Each row below holds a small network's activations on one record, seen along a few directions.
Here are examples, each followed by its value of one field, K.
The largest differences between rows may come from other fields.
In the rows, 500 means zero.
Random noise pushes rows far along 10 fixed directions. That doesn't count. These rows show it; they differ only by the noise:
[506 455 411 636 459 582 543 603 552 526 655 419 495 672 505 345 499 526
 134 631 387 500 420 586 532 269 452 576 443 464]
[734 369 626 417 358 652 334 164 583 375 433 425 655 372 679 534 448 372
 436 568 251 557 715 314 601 467 366 345 379 387]
[511 576 692 643 397 600 454 657 366 328 382 362 268 681 622 605 557 499
 392 507 376 726 638 536 582 330 573 428 487 738]
[512 651 912 485 475 479 184 499 616 341 707 454 746 376 402 731 506 684
 198 507 542 563 604 485 364 550 274 227 427 606]
[548 435 413 562 526 713 559 534 600 460 606 354 364 619 651 383 741 375
 363 539 249 618 486 512 504 384 508 549 406 564]
[349 683 420 548 486 343 423 442 517 540 352 722 556 606 665 615 454 388
 442 703 675 386 485 606 467 337 459 559 464 469]
[708 386 450 425 466 687 523 273 628 422 735 493 420 520 610 508 703 439
 362 491 360 409 520 479 517 395 454 545 408 370]
[615 400 481 489 579 542 491 437 472 402 703 509 349 679 413 582 577 610
 708 345 588 430 632 537 569 550 450 378 524 513]
[584 318 669 584 481 774 502 652 411 350 605  93 204 666 510 368 612 488
 456 373  48 837 587 517 619 499 595 326 498 690]
[613 543 941 260 432 416 234 354 275 256 368 492 360 361 529 726 451 584
 575 460 634 552 680 522 523 572 453 167 554 638]
[535 243 628  71 491 446 341 185 414 552 635 368 344 327 482 194 408 330
 465 536 227 397 228 711 454 700 621 280 563 201]
[321 405 435 467 745 583 471 421 648 554 782 373 421 605 491 490 673 356
 750 385 204 571 434 617 453 720 493 370 508 469]

[385 465 661 666 508 572 402 642 471 500 303 222 740 434 494 453 265 495
 423 582 185 850 666 353 629 523 341 318 492 666] => k1
[310 659 663 651 382 372 310 501 495 541 208 505 800 466 570 611 180 414
 442 653 381 640 591 461 531 505 478 388 484 509] => k4
[708 239 336 380 490 657 669 243 586 549 766 485 532 404 490 357 534 510
 270 547 376 314 399 451 586 354 398 665 488 210] => k7
[334 443 320 623 561 349 642 712 330 653 415 516 551 643 348 304 200 642
 350 678 671 429 389 620 638 295 414 585 615 477] => k6
[391 415 307 684 562 482 606 513 450 588 477 498 471 741 441 489 327 474
 774 441 412 517 562 532 668 523 553 519 572 444] => k4
[454 718 580 677 354 603 520 571 590 431 485 534 397 596 680 698 693 402
 291 499 364 595 459 514 415 340 684 681 430 565] => k4
[610 448 322 386 524 663 681 226 464 441 255 588 231 461 867 624 778 202
 865 465 410 514 620 388 607 444 613 668 478 511] => k7
[569 539 635 596 381 564 383 437 709 440 818 484 593 575 360 644 534 567
 464 286 350 456 504 483 376 664 602 437 442 368] => k5
[409 486 625 277 620 345 366 312 334 441 501 577 439 409 518 597 380 527
 351 713 675 386 523 660 590 339 203 324 557 504] => k1
[530 394 231 507 663 627 665 524 614 555 718 477 284 656 511 415 785 423
 801 323 430 468 454 536 467 636 606 583 492 491] => k3
[697 387 375 551 601 621 476 474 698 432 869 485 553 621 360 489 686 632
 601 339 576 412 645 411 485 590 317 403 403 496] => k9
[623 430 628 454 384 479 421 598 407 447 466 392 489 478 373 334 406 608
 445 448 514 537 486 479 477 583 570 379 516 515] => k9
[521 511 349 468 569 381 476 512 594 569 546 636 667 498 392 400 488 574
 591 502 765 328 468 485 390 613 421 483 478 436] => k5
[590 338 298 416 606 539 652 541 472 543 691 490 299 597 344 333 626 571
 747 308 588 389 431 544 488 633 603 541 565 456] => k8
[577 606 535 539 313 497 506 487 550 484 531 602 573 479 546 524 485 530
  89 629 556 385 413 523 443 273 519 665 437 406] => k3
[567 361 495 540 421 536 471 560 442 489 522 363 463 584 436 317 359 532
 402 517 378 553 521 512 579 450 504 436 500 460] => k8
[431 634 636 485 456 326 402 786 415 521 459 512 536 459 380 373 426 662
 189 627 766 494 359 613 363 438 490 464 520 626] => k6
[364 531 593 431 511 537 478 503 496 543 379 384 460 385 609 480 543 324
 514 525 246 660 419 520 458 576 605 477 515 545] => k2
[193 662 251 561 539 338 489 493 722 740 508 683 670 577 567 429 514 266
 526 615 469 354 218 639 291 578 630 675 457 295] => k9
[566 578 712 575 319 431 346 418 559 467 617 565 755 434 402 705 260 660
 208 539 544 413 568 456 521 425 402 445 466 365] => k10
[551 592 454 771 342 560 467 575 605 441 416 512 533 745 540 609 504 452
 708 351 416 585 682 389 500 572 665 504 426 530] => k3
[589 520 466 356 355 317 375 214 453 522 232 713 596 409 626 512 312 366
 676 593 676 310 552 470 515 564 546 455 484 304] => k7
[ 50 529 315 617 788 503 670 413 568 680 620 514 454 607 554 759 502 312
 813 460 205 548 425 624 593 525 501 631 622 423] => k8
[550 643 552 316 477 398 329 459 573 470 364 610 521 350 628 463 674 380
 576 544 701 459 458 491 288 655 550 421 399 563] => k10
[580 547 796 268 477 551 429 451 442 374 452 431 481 172 589 557 630 528
 182 608 507 568 469 470 435 408 389 450 486 619] => k6
[448 383 421 532 741 566 679 736 412 509 639 360 425 543 327 393 563 710
 479 477 580 580 483 521 578 458 314 504 588 680] => k1
[531 525 912 455 303 591 293 485 506 390 527 266 452 388 486 582 482 440
 426 353 107 736 513 477 417 688 706 305 493 522] => k2
[675 281 428 519 400 614 491 431 520 530 357 336 674 444 519 256 324 431
 539 528 275 610 628 300 638 548 459 421 440 422] => k10
[728 417 566 334 383 590 654 208 357 392 533 626 310 340 665 717 510 548
 182 630 565 321 521 488 693 106 405 702 531 353] => k2
[756 270 179 331 544 676 558 345 721 555 591 432 448 457 597  95 805 269
 758 395 343 434 436 389 379 751 614 522 354 360] => k5

Which value of K does each new row have?
[659 492 693 449 449 661 480 433 474 299 561 416 277 503 551 695 719 505
 664 280 385 602 644 420 512 578 595 412 493 607] => k9
[212 590 757 420 483 256 509 529  54 523 133 520 376 378 543 641 107 547
 308 754 589 551 419 695 696 238 479 484 725 563] => k7
[723 668 561 561 300 522 566 806 334 311 441 568 157 645 545 497 707 694
 163 533 876 460 516 560 446 177 623 650 457 754] => k8
[184 677 780 503 465 401 415 471 421 534 428 495 493 418 543 770 339 413
 384 545 284 589 390 650 477 480 609 482 601 480] => k5
[741 395 438 511 516 576 526 597 542 430 655 472 548 527 299 407 569 725
 581 336 698 445 638 366 492 590 408 438 479 564] => k8
[487 403 695 616 485 559 444 645 374 397 637 269 386 662 330 517 371 658
 449 395 327 660 594 548 630 486 474 301 563 601] => k9
[340 410 396 481 548 452 642 548 248 606 135 428 427 464 614 324 280 387
 474 735 413 613 440 544 695 315 475 583 597 546] => k1
[589 319 344 237 537 646 697 223 560 600 640 508 400 250 682 346 667 313
 202 675 292 360 247 517 519 296 465 755 488 251] => k9
[755 456 772 489 328 711 456 590 416 269 480 255 268 483 532 468 669 533
 433 334 315 723 619 411 509 549 655 378 461 694] => k7
[578 485 499 603 364 490 375 554 574 491 572 437 526 671 371 396 434 506
 637 328 405 515 539 492 436 721 669 380 451 432] => k1
